Each row below is a small network's average activation on inputs in which a field has the value named, seen along a few directions.
Related values have similar rows: they may be neighbours, one step apart, or belong to one group.
Strong random noise was added to every row along 17 fixed directions; ignore it. To show where, here is one row again and again, with new noise each time:
-296	249	-121	90	13	-113	126	-287	158	102	-216	79	-15	-126	-365	-416	105	-364	-209	217	-59	451	-78	-173	90	-510	-200	-52
263	382	-274	140	-196	183	-333	-417	-251	241	-459	287	662	16	385	101	-255	390	-86	-474	-145	-319	-55	121	-115	386	-95	-163
343	-158	-49	-561	-266	-439	492	202	-153	-92	-228	406	-116	-433	227	365	96	63	199	-121	-90	-93	400	201	134	-244	63	148
-224	-322	-213	-165	-121	-226	158	194	142	-150	358	-88	-568	-126	-231	448	630	-401	-158	230	-92	-234	-68	-99	83	-29	-101	-198
96	115	61	-497	-219	93	-217	-388	379	-28	40	-375	573	-496	-191	-16	133	359	89	-607	239	61	191	-12	-197	-359	393	157
119	-531	-320	-127	446	-187	-687	204	400	118	31	-200	173	206	0	333	143	46	-169	250	-336	133	258	-227	164	273	178	-252
-154	-64	-68	213	155	122	144	-316	136	-196	301	33	36	-81	234	214	38	-210	237	-116	85	-137	-810	-117	-227	153	-229	-43
1	-122	594	-501	261	262	174	-7	210	115	85	-75	91	394	47	27	306	-61	-435	163	22	604	86	-125	-52	-154	618	262
-201	-43	115	-243	51	-36	223	243	22	117	-145	505	7	145	121	-103	6	60	-78	159	32	170	181	21	-49	21	111	46
-285	-238	179	-78	157	80	-124	773	-287	-51	-234	407	23	-66	318	153	-192	91	7	-154	147	-206	-128	215	-94	579	128	-347
642	254	-120	-176	-451	-55	421	-3	-440	202	-269	-11	-95	97	53	195	-280	111	-283	102	-483	-467	109	142	291	273	-17	76
148	-31	61	-324	128	-293	53	205	238	-140	-37	-69	-26	66	-18	156	-367	204	-170	68	-115	474	453	-4	-90	-264	210	192
437	431	-313	-80	16	-187	-20	-368	338	268	-21	419	-304	96	129	79	394	104	79	349	-274	291	-180	-51	746	-93	-410	-86
-417	-156	6	-15	332	220	329	76	66	93	-50	286	43	388	262	-209	-55	-355	-271	400	-95	218	-472	-166	-331	273	132	222
-14	79	-473	152	2	-419	23	38	-377	27	-445	219	40	-334	179	-568	-767	16	245	-15	-148	19	221	214	-116	-95	-329	365
230	-126	276	328	-127	-440	-48	328	-691	-71	161	65	-473	165	355	541	-218	-85	-211	-210	-222	-66	793	282	-140	1	-196	-38
-219	-144	414	-902	355	25	330	-356	161	-383	288	653	-543	146	-233	130	537	526	208	85	633	538	-367	90	626	-448	69	-19
477	155	204	-47	-148	-193	-145	443	-407	127	-237	-209	-245	-226	331	287	-126	-12	-281	-175	-283	115	384	303	214	103	172	12
304	21	-537	154	-531	-38	360	-497	118	62	-5	-156	380	-85	-448	360	-193	66	28	75	-420	-919	-296	-318	11	154	-269	-387


Values of DOROR:
nube: 376	-38	179	52	170	-29	111	237	-66	-4	210	-148	315	-230	573	418	-310	-204	18	-518	-196	41	2	99	-172	347	-58	-41
bogo: -627	-744	-293	408	161	-9	-211	-202	-402	55	149	185	-65	199	-102	208	92	317	77	312	131	-422	6	-137	-82	100	217	-346
gav: -312	-162	-364	-164	86	62	210	-129	328	-104	-56	-55	158	-505	-182	249	-18	-19	-63	-40	42	57	-516	-208	0	12	60	-322
zom: -103	-56	-48	421	-204	-211	-261	-185	-767	341	211	-127	-337	-324	86	360	-213	92	-584	-360	-293	-209	414	133	158	94	-177	-318
tum: -140	217	9	524	-43	-63	12	-529	262	369	62	23	-153	-249	100	117	167	212	-161	261	-107	578	82	-273	191	-519	97	-59
mam: -146	313	170	272	20	313	-32	175	-178	-500	-479	-277	104	50	130	-413	-2	-447	47	-123	309	307	-508	245	-578	-164	96	272
kuvos: -288	284	-46	-472	-38	293	425	167	74	-31	52	522	11	-96	-147	-139	-144	65	-130	-224	205	-236	-544	35	212	392	-295	-181
loku: -91	395	238	74	-393	4	295	-492	446	-9	287	-294	177	-289	-146	44	-90	216	-223	-309	103	491	619	-134	-500	-872	249	409
fuza: 5	-178	170	772	-37	123	-112	-808	60	201	518	-143	29	-24	465	99	106	407	718	78	215	-200	-216	-171	-406	-184	112	441
nosug: 83	125	-804	142	-192	-60	464	-186	234	-124	-508	286	58	171	335	82	-147	4	24	569	-307	-198	-370	-75	-374	61	-83	316
pog: -207	-327	18	-448	311	-46	-106	126	89	-251	344	605	-115	396	221	581	55	549	-71	-162	289	120	542	6	2	131	67	-42
pum: 232	-306	-56	201	-4	-9	20	-17	63	-452	215	-355	-201	-226	321	412	204	16	751	-100	249	-404	-407	70	-235	161	23	186
fufe: -142	-375	126	342	156	64	90	-364	79	272	-66	183	109	-91	-133	-23	39	443	360	518	161	140	-222	-314	407	-336	415	-294
DOROR is arranged as a star with 4 arms.
Name the neighbours of nosug, in listed order.
Answer: mam, loku
Name the neighbours of pum, in listed order.
Answer: gav, tum
Name the neighbours of zom, in listed order.
Answer: kuvos
Name the neighbours of fufe, in listed order.
Answer: bogo, pog

Values of TER:
sek: 59	-444	134	-16	262	-59	-283	30	-313	240	-508	48	290	-194	273	-105	387	-460	-12	40	-111	295	-6	9	56	-100	321	-15
zepel: 69	625	508	356	-116	230	-27	320	179	149	-212	-214	-8	8	166	-326	220	-650	-191	0	-23	458	-155	58	-178	-106	-30	131
fet: -76	258	-70	322	6	51	-448	-75	-35	268	295	180	-38	-213	217	-54	-129	303	144	-386	39	-209	168	86	169	317	-380	-209
narug: -204	133	237	-43	-289	126	697	169	243	88	-70	246	-139	-279	308	330	655	-360	-98	151	46	230	-176	-100	-229	-277	377	24
kanib: -37	20	-47	31	-221	-4	60	122	-114	273	-382	177	-44	-425	364	135	508	-10	-49	107	-39	126	-54	149	108	-72	380	-86
vel: -376	-126	280	-78	263	-139	-69	25	-24	-251	258	157	-519	-164	121	-361	322	-135	389	-46	518	484	65	164	-82	-409	-82	478
nuget: 61	-238	-92	-157	-65	-124	338	117	551	-72	566	20	236	73	573	374	-231	97	334	-107	-77	-273	84	-132	-804	271	149	628
bizo: 143	163	135	-200	-335	-153	-180	584	-325	-64	-165	19	-165	-129	-187	364	-168	435	-280	-277	21	-193	519	298	275	147	108	-529
vedim: -494	-32	-168	-241	-633	-270	-25	310	-257	-220	-125	-143	-276	-212	-929	-203	161	100	-149	-113	249	-609	728	161	-206	-265	-19	-264
seme: 61	-119	-576	-136	377	-228	42	-77	180	-57	100	-202	-456	54	97	-291	-248	-68	1	591	-259	306	-497	-12	252	94	-109	433
fela: 204	264	244	189	-277	380	309	162	-196	523	-458	508	127	-234	318	-414	356	61	540	277	81	-349	-443	100	476	230	101	-102
sobof: 204	-725	178	-273	463	146	-250	52	-666	14	219	-159	-36	93	270	35	-214	113	-46	-174	-42	-235	-55	157	368	439	257	114
doz: -272	265	-353	95	194	-98	-80	147	206	-445	-569	136	-277	50	-14	-283	-60	82	263	405	345	485	-322	117	-172	-270	-49	248
TER is arranged as a ring.
Going along TER from bizo by way of its neighbour seme, in what order are kanib, vedim, fela, doz met?
Answer: vedim, doz, fela, kanib
Name the neighbours of vel, in listed order.
Answer: zepel, fet
